A small network was trained on made-up records. Each row is its average activation on records with the value named, seen along a few directions.
Values that are neighbours, or in one group, have similar rows; names and order tell nothing.

Other fields vary at random and push rows far along one fixed direction, the same in every table; ignore that.

H, 12 values:
h11: [-27.7   8.1   3.4 -15.2  30.3   7.6 -33.8  10.3   4.1 -29.8  -0.5  -6.3]
h3: [ 30.3  12.6 -18.4 -35.3 -31.1 -16.5  32.1  22.6 -33.0  15.5   9.1   3.1]
h10: [-39.0  36.4   4.3 -40.8 -12.3 -33.5  67.4  -9.0 -77.8  25.1  37.6  44.6]
h1: [-13.3  -9.1  47.9  85.9  25.3  -6.4 -34.6   3.6  53.6 -25.1 -35.9  28.2]
h12: [ 43.4 -41.0  67.2  78.3   4.5  58.2 -65.1  25.1  96.5 -43.2 -42.2 -49.9]
h9: [  8.0   6.3 -36.9 -51.1 -13.0  -8.1  21.3 -21.4 -33.3  25.0  -7.1 -11.6]
h4: [ 25.8  -4.8 -36.8 -58.9 -61.6   2.0  56.2  -2.9 -42.4  59.5  51.4  32.6]
h5: [-13.4  39.7   0.7   6.9  18.4 -29.0 -14.8   9.4   8.3  22.2  -9.6   4.8]
h8: [ -8.8  43.3 -51.4 -17.3 -13.4 -34.2   5.0  18.1 -24.8  18.5  -0.8  36.3]
h6: [ 15.5 -44.2   7.8  23.5  10.2  29.0 -26.7 -29.5  32.0 -29.2 -10.3 -44.7]
h7: [ 13.5 -54.1   1.7  28.6  10.4  32.7   0.4 -25.0   5.2 -16.6  -6.3 -26.3]
h2: [-34.2   6.7  10.7  -4.5  32.5  -1.7  -7.3  -1.4  11.6 -22.0  14.7 -10.8]
Each value of H is a pair of two hidden parts, and every pair occurs once (3 first parts, 4 second parts).
Q: h5 and h6 share the first part; h5 and h1 share the second. Which value has the first part of h1 and the second part of h6?
A: h7
Q: h2 and h12 share the first part; h2 and h11 share the second. Which value has the first part of h11 and the second part of h12?
A: h3

K, 12 values:
k3: [  3.8   3.1 -24.3 -30.7  -4.1   0.4   3.4   1.0 -18.0   8.4   6.5 -12.1]
k10: [-20.5   4.3   1.7  -1.8  16.4  -4.4  -9.0  -0.1   0.5 -14.9  -5.3   5.6]
k6: [  0.8  -9.4 -16.9 -13.0  -2.4  -0.5   6.0 -15.9 -16.4   2.0   2.3  -4.8]
k1: [ 30.8   1.7 -19.9 -28.0 -25.2  -1.6  14.2   8.6 -10.5  19.5   2.4  -4.3]
k4: [ -6.9 -10.0  52.3  69.0  30.7  12.5 -32.4   8.1  56.7 -32.9 -19.6  -5.9]
k9: [-10.9  26.5 -17.6 -15.3 -17.5 -27.3  21.2   7.8 -30.0  30.7  16.3  29.8]
k11: [ -5.4  -1.7 -28.4 -45.2 -17.0 -14.1  55.8 -18.7 -60.5  31.0  22.7  12.0]
k5: [-11.2  14.6  -0.3   4.8  18.1  -2.1 -25.3   1.5  17.1 -20.6 -12.4  -7.2]
k7: [ 29.1 -39.5  41.9  67.6  15.2  47.2 -57.7   2.6  72.6 -43.9 -30.5 -35.0]
k2: [ 19.0 -19.3  15.9   9.8 -15.6  16.6  13.4  -2.1   6.1   6.6  10.6 -11.3]
k8: [ -2.3  31.9 -14.4 -15.1 -14.5 -25.5   5.2  15.4 -13.6  16.3   2.6  21.6]
k12: [-26.1  -2.2  10.1  -2.2  15.8  -1.1   5.3  -8.1  -3.9  -2.3   4.4  11.7]
Each value of K is a pair of two hidden parts, and every pair occurs once (3 first parts, 4 second parts).
Q: k1 and k5 share the first part; k1 and k7 share the second. Which value has the first part of k7 and the second part of k5?
A: k10
Q: k3 and k8 share the first part; k3 and k6 share the second. Which value has the first part of k6 and the second part of k8?
A: k9
